Each row below holds a small network's activations on one record, seen along a few directions.
Each row is followed by the record's values for the fields NIRA, ZIZO, ZUN, RIBA, BEM, LODIN.
A field that a record lacks is written none.
The largest differences between rows may come from other fields.
Strong random noise was added to every row along 4 fixed directions; ignore it. To show where, here is one row again and again, with new noise each time:
[  35  -40   95  147  241  -40  -63 -211  140   52  299  248 -223  299
  -53   44  461 -273 -101   61  -34 -203  311]
[-142  273  -28  213  -82 -196   79  242 -112  193  -29   59   33  141
 -163  136  184 -247  -32 -111  110   76  329]
[  46   43   85   48   77 -197 -165  -76    9   53   60  134 -228   41
    2  -28  216  -67  -27  -38   24  -54  261]
[-380  278  -88  622  115 -211  418  228 -102  345    7  115  134  420
 -403  507  513 -452   -6   -8   55  -72  476]
[ -13  247   -2  -26 -293 -342 -169  327 -309   95 -345  -69  -70 -352
   -6  -64 -230  145  118 -215  156  207  121]
[ 124   53   41 -108 -183  -53 -202  145 -203  -29  -62   68 -126 -242
   51 -169 -126   15   66 -108   88   23   -5]

[ 195 -288   98  -95  -53  -94 -159  -27 -237 -175 -145  218 -280 -393
  127 -220 -182  220   98   -9    1  -35 -110] -> NIRA is bik, ZIZO is none, ZUN is tam, RIBA is nopu, BEM is kunob, LODIN is voke
[  15 -111   68   97  310 -435 -164 -296  283   76 -164  -12 -274   48
  -63   75  119  291  -43   30   79   67  223] -> NIRA is bosi, ZIZO is none, ZUN is bufa, RIBA is por, BEM is kunob, LODIN is voke
[-278  123  -89  371  471 -190  283 -178  341  187  -57  -31  104  550
 -166  555  558 -104  -61  164 -201 -152  441] -> NIRA is bik, ZIZO is none, ZUN is tam, RIBA is mita, BEM is kunob, LODIN is tefav
[  -5  151  155  -91 -241 -457 -192  169 -305  116  -33  -18 -249 -245
   67 -230   -8   73 -151 -167   81  130  183] -> NIRA is bosi, ZIZO is none, ZUN is tam, RIBA is bifaz, BEM is kunob, LODIN is voke
[-182 -310  298  282  369 -180  132 -385  -68   -4 -138  164 -286 -107
   58  138  296  213  124  183 -151 -248  151] -> NIRA is dek, ZIZO is delal, ZUN is tam, RIBA is por, BEM is kunob, LODIN is tefav
[-104  -76 -145   93  -98  484  427  228  -82  -88  -96  235  335   32
  -97  168 -104 -120   81  112  -63 -112 -254] -> NIRA is bik, ZIZO is none, ZUN is tam, RIBA is solig, BEM is kunob, LODIN is voke
[-319  418  -11   56  184 -590   52  -44  414  273 -264 -231  118  211
   30  219  117  220 -164  -23 -130  434  564] -> NIRA is dek, ZIZO is lume, ZUN is bufa, RIBA is solig, BEM is kunob, LODIN is tefav
[  24 -458  -69  451  105   14  276 -172 -272   75 -179  238 -186 -238
 -267  183  -41   67  275  140   65 -359 -295] -> NIRA is bosi, ZIZO is none, ZUN is bufa, RIBA is bifaz, BEM is mil, LODIN is voke
[  35  398   22 -368 -406  356   74  466  -68  -24  338 -106  460  134
  139 -105 -137 -478 -233 -160   92  263 -176] -> NIRA is mufu, ZIZO is none, ZUN is tam, RIBA is bifaz, BEM is kunob, LODIN is voke
[  23  447 -169 -339 -172 -141 -315  135  224  122 -167 -373  179    8
  137  -66 -368  252  -68 -253  157  485  185] -> NIRA is dek, ZIZO is tof, ZUN is bufa, RIBA is solig, BEM is mil, LODIN is voke
[-120  387  104 -308 -447  379  121  477 -181  120  251  -11  326   85
   71  -98  -90 -400 -140  -73  -70  205   89] -> NIRA is bosi, ZIZO is none, ZUN is tam, RIBA is solig, BEM is mil, LODIN is voke
[  32 -266   69 -104  136  369   85 -246  303 -121  112  424 -110  157
   77 -172   87  -60 -108  140 -132 -109   99] -> NIRA is bik, ZIZO is none, ZUN is tam, RIBA is solig, BEM is mil, LODIN is voke
[ 258 -353   91  118  108  367 -109 -282 -335 -109  578  123 -218  -39
 -103  -38  258 -293   88   68  -81 -599 -289] -> NIRA is bosi, ZIZO is none, ZUN is tam, RIBA is bifaz, BEM is mil, LODIN is voke
[ -90  367 -129 -202 -225  103  -24  256 -108    4  -20 -152  269  -33
   81    3 -180  -12  -94  -64    0  210   31] -> NIRA is dek, ZIZO is tof, ZUN is tam, RIBA is solig, BEM is kunob, LODIN is voke
[ -17 -402 -181  439  225  184  280 -174  136   34  353  379  -81  407
 -410  104  304 -470   21  100   99 -345  -34] -> NIRA is bik, ZIZO is none, ZUN is bufa, RIBA is bifaz, BEM is mil, LODIN is voke
[ 213 -374 -258  180  160  285   33 -227  213 -203 -100  142 -100    2
 -177   33 -178  104  227   13  175 -232 -409] -> NIRA is bik, ZIZO is none, ZUN is bufa, RIBA is por, BEM is mil, LODIN is voke
[-194  227  126   80 -341 -649 -140  260 -530  176 -423 -191 -318 -538
  -14  -72 -184  269  154 -229  114  189  193] -> NIRA is dek, ZIZO is delal, ZUN is tam, RIBA is bifaz, BEM is mil, LODIN is voke
[ -48   84  -94 -138  -18  100   35   -6   62  -25 -172 -291  183 -101
   77  335 -216  186  259   12 -148  103 -127] -> NIRA is mufu, ZIZO is none, ZUN is bufa, RIBA is solig, BEM is mil, LODIN is voke
[  48  106  102 -227   48 -262 -407 -237   43   16    3 -332 -121 -129
  224   35  -98  417   85   13  -63   85   69] -> NIRA is dek, ZIZO is delal, ZUN is bufa, RIBA is solig, BEM is kunob, LODIN is voke
[-139  486 -232   25 -495  -22  333  725 -101  150 -290  110  395  195
 -311 -204 -260 -345 -214 -305  416  545  170] -> NIRA is bik, ZIZO is none, ZUN is tam, RIBA is por, BEM is kunob, LODIN is voke
[-248  227 -154  474 -156  -81  435  382 -200  276  198   86  305  414
 -474  159  116 -571  -21 -101  256  -73   61] -> NIRA is dadob, ZIZO is none, ZUN is bufa, RIBA is bifaz, BEM is kunob, LODIN is tefav
[-145    6   26  -95  166  144  237  -63  447   26  -49  -20  138  208
  200   98  154   61  -88  223 -186  191  210] -> NIRA is dek, ZIZO is tof, ZUN is bufa, RIBA is mita, BEM is kunob, LODIN is tefav
[-351 -138 -134  371  -55  420  708  283 -178   16 -352 -140  574 -171
 -247  639 -161   27  399  310 -213 -163 -387] -> NIRA is mufu, ZIZO is none, ZUN is bufa, RIBA is solig, BEM is kunob, LODIN is tefav
[-147  -38 -525  377 -213  379  538  396  -61  110 -433   16  493   55
 -463  301 -426  -97  182  -42  250   59 -381] -> NIRA is bik, ZIZO is none, ZUN is bufa, RIBA is mita, BEM is mil, LODIN is voke
[-225  159  -76  -18 -403  484  498  624 -225   -1    1  193  471    1
  -29   -1 -166 -385  -68   92  -86   86  -61] -> NIRA is bik, ZIZO is none, ZUN is tam, RIBA is solig, BEM is kunob, LODIN is tefav
[-257  249  -45  105 -141  214  406  396 -231  182  242   61  392  209
 -122  171  168 -540  -83   16   60   41  -53] -> NIRA is dek, ZIZO is lume, ZUN is tam, RIBA is bifaz, BEM is kunob, LODIN is voke
[  61 -114 -212  216   17 -133   54   79   39  -44 -284  -29  -15 -103
 -239   47 -237  179   74  -59  164   73 -167] -> NIRA is bik, ZIZO is none, ZUN is bufa, RIBA is por, BEM is kunob, LODIN is voke
[  82  230  -74 -320 -657  130 -130  689 -483  -78 -384 -289  324 -595
   93 -312 -737  125   25 -220  240  327 -383] -> NIRA is bosi, ZIZO is none, ZUN is tam, RIBA is por, BEM is kunob, LODIN is tefav
[  33  -90   28  -53 -139 -359  -65   81   64  -50 -384  248 -259 -107
 -105 -353 -212  196 -115 -187  201  292  165] -> NIRA is bik, ZIZO is none, ZUN is tam, RIBA is por, BEM is kunob, LODIN is voke
[-357 -254 -180  607  251  -90  499  -43  -42   73 -431  199  125   54
 -265  539  215  157  227  186 -133 -154   91] -> NIRA is bik, ZIZO is none, ZUN is tam, RIBA is solig, BEM is kunob, LODIN is voke
[ 210 -457   99  260  321 -325 -198 -507   64  -84  -67  222 -461 -124
  -46   -4  103  352  174  129  -10 -291 -185] -> NIRA is dadob, ZIZO is none, ZUN is bufa, RIBA is nopu, BEM is kunob, LODIN is voke
[  -8   37  -93   69 -242   34  104  238 -335    1 -233 -148  179 -261
   23  119 -360  204  303   -9    5  -79 -325] -> NIRA is dadob, ZIZO is none, ZUN is bufa, RIBA is solig, BEM is kunob, LODIN is tefav
[ -68  377  150 -327 -418 -270 -144  409 -220   24 -318 -345  274 -434
  350  -19 -355  169    2 -162   -6  437   -2] -> NIRA is mufu, ZIZO is none, ZUN is tam, RIBA is nopu, BEM is kunob, LODIN is tefav
[ -72 -182 -273  374  137  563  418  -58 -139  -52   52  -95  352   85
 -247  402  -90   -4  327  165  -59 -392 -608] -> NIRA is dek, ZIZO is lume, ZUN is bufa, RIBA is mita, BEM is kunob, LODIN is voke
[-149 -147 -193  520  382 -292  133 -310 -183   81 -356 -180 -104  -27
 -315  498  143  313  284    8   35 -297 -265] -> NIRA is dek, ZIZO is lume, ZUN is tam, RIBA is por, BEM is kunob, LODIN is voke
[  64  298 -105 -256 -275  106  -42  349  173   19  232   65  153  396
  -89 -341  -49 -399 -403 -241  291  306  235] -> NIRA is bik, ZIZO is none, ZUN is tam, RIBA is por, BEM is kunob, LODIN is voke
[ 300   19 -137 -196   47 -496 -438 -241  522  -26 -335   20 -360   36
   87 -406 -207  376 -149 -248  300  386  240] -> NIRA is bik, ZIZO is none, ZUN is bufa, RIBA is por, BEM is mil, LODIN is voke
[-163  339 -294  331 -102 -408  218  304  151  213 -126   32  232  393
 -320  131  -30 -240 -174 -270  359  395  441] -> NIRA is bik, ZIZO is none, ZUN is bufa, RIBA is nopu, BEM is kunob, LODIN is voke
[-252  367  -11   59  -11 -283  235  128  158  195 -214 -235  181  229
 -109  318  212   18  -94 -143   92  307  416] -> NIRA is mufu, ZIZO is none, ZUN is tam, RIBA is por, BEM is kunob, LODIN is voke
[ 156  -62  -13 -452 -246  431  -75   60   60 -177  -14  141   86 -191
  259 -273 -255   10    8   97  -78   17 -193] -> NIRA is bik, ZIZO is none, ZUN is tam, RIBA is solig, BEM is mil, LODIN is voke
[  53  235   99 -285  -70 -146 -322   -6  106   30  424   77  -51  265
  187 -374  200 -359 -398  -60  140  220  366] -> NIRA is dek, ZIZO is delal, ZUN is tam, RIBA is bifaz, BEM is kunob, LODIN is voke

Which values does each new row have?
[ -95 -225   15  156  244 -113  207 -177  353    8 -124  272 -116  130
   65   44  169  125  -31  252 -191  -12  251] -> NIRA is bik, ZIZO is none, ZUN is bufa, RIBA is solig, BEM is kunob, LODIN is tefav
[-150  297   26  363  255 -407   56   28   38  273   45 -238   11  358
 -245  385  330 -109  -22  -82   66   11  424] -> NIRA is bosi, ZIZO is none, ZUN is bufa, RIBA is por, BEM is kunob, LODIN is tefav
[-292 -232   91  101   53  405  515   73   49  -32 -119  226  281  -70
    2  327  152   20  117  291 -301 -111 -177] -> NIRA is mufu, ZIZO is none, ZUN is tam, RIBA is solig, BEM is kunob, LODIN is voke
[ -44  258  162 -345   59  120 -197   12   17   29  326 -159   64   89
  290   54  163  -35 -140   45 -228   61  221] -> NIRA is dek, ZIZO is tof, ZUN is tam, RIBA is solig, BEM is kunob, LODIN is voke
[ 147 -240   54 -114   -3  616  302  -32  298 -231  380  316  183  264
   76 -180   63 -462 -142  262 -101  -37 -194] -> NIRA is mufu, ZIZO is none, ZUN is bufa, RIBA is nopu, BEM is kunob, LODIN is tefav
[ 109 -255 -117 -119 -143  501   87  108   91 -197  -71  253   48 -118
  -34 -232 -254 -110  -13   54  116  -59 -382] -> NIRA is bik, ZIZO is none, ZUN is tam, RIBA is por, BEM is mil, LODIN is voke
[-121  163  -44  103   32 -256    6   42  224  119 -176   49  -96  135
 -150   64  167  -12  -77 -107  118  122  258] -> NIRA is bik, ZIZO is none, ZUN is tam, RIBA is por, BEM is mil, LODIN is voke
[ 206   47  226 -317  -99  -93 -226  -52    8   36  446  158 -207  142
  244 -391  248 -247 -368  -74   34   22  271] -> NIRA is bosi, ZIZO is none, ZUN is tam, RIBA is bifaz, BEM is kunob, LODIN is voke
[ -20  270 -249  109  -65  -87  -72  136  -11  108 -130 -365  116   32
 -131  210 -275   87   62 -286  211  132 -203] -> NIRA is dek, ZIZO is lume, ZUN is bufa, RIBA is por, BEM is mil, LODIN is voke
[ 102  139   85 -322 -348 -531 -317  292  134  -40 -494  131 -193 -261
  175 -563 -387  258 -224 -257  271  532  282] -> NIRA is bik, ZIZO is none, ZUN is tam, RIBA is por, BEM is kunob, LODIN is tefav
[ 202 -347   46 -223   56  357 -246 -220 -311 -263   74 -157  -53 -473
  160   19 -415  383  409  148 -206 -344 -713] -> NIRA is dek, ZIZO is lume, ZUN is bufa, RIBA is solig, BEM is kunob, LODIN is voke
[  62 -445 -151  421  186  160  213  -74 -234 -116 -255  151  -35 -287
 -278  169  -75  198  303   97   19 -480 -472] -> NIRA is bik, ZIZO is none, ZUN is tam, RIBA is por, BEM is kunob, LODIN is tefav
[-282   49  160   14   25 -425 -107 -128 -185   44 -428 -238  -94 -456
  255  253  -59  603  175   43 -237   51   74] -> NIRA is dek, ZIZO is delal, ZUN is tam, RIBA is solig, BEM is kunob, LODIN is voke
[-227  -26 -189  268   12  297  437  127  -25   83 -326 -292  440 -138
 -161  636 -156  148  324  150 -197  -65 -311] -> NIRA is mufu, ZIZO is none, ZUN is bufa, RIBA is solig, BEM is mil, LODIN is voke
[ 144  -36 -153  -85  -50 -344 -283  -11  203  -46 -376 -150 -204 -224
   10 -149 -324  391  170 -210  209  123  -93] -> NIRA is bik, ZIZO is none, ZUN is bufa, RIBA is por, BEM is mil, LODIN is tefav
[-213  405  -81  231   26 -272  158   68   36  292   44 -295  260  358
 -179  449  218  -70  -16  -41   -2   99  404] -> NIRA is bosi, ZIZO is none, ZUN is bufa, RIBA is solig, BEM is kunob, LODIN is voke
[ -35 -155  145 -192   63  461   36  -44  -83  -28  281  191    9  -43
  202  -38  129 -180  -11  227 -311 -124  -45] -> NIRA is dek, ZIZO is tof, ZUN is tam, RIBA is solig, BEM is mil, LODIN is voke
[ -32  -99  -79 -133 -143 -316 -190  -36   11  -16 -610  -56 -243 -582
  174 -144 -438  664  227   38  -38  264 -113] -> NIRA is dek, ZIZO is tof, ZUN is bufa, RIBA is solig, BEM is mil, LODIN is voke
[-351  160  113  -31 -216   56  252  458 -416  145 -216 -117  293 -419
  151  180  -92  114  159  109 -263  134   16] -> NIRA is dek, ZIZO is tof, ZUN is tam, RIBA is solig, BEM is kunob, LODIN is tefav
[-147  -63 -193  300  -91  353  504  440 -297   40 -181  -41  347  -82
 -164  209 -170 -134  229   71   62   20 -296] -> NIRA is dek, ZIZO is tof, ZUN is bufa, RIBA is por, BEM is kunob, LODIN is tefav
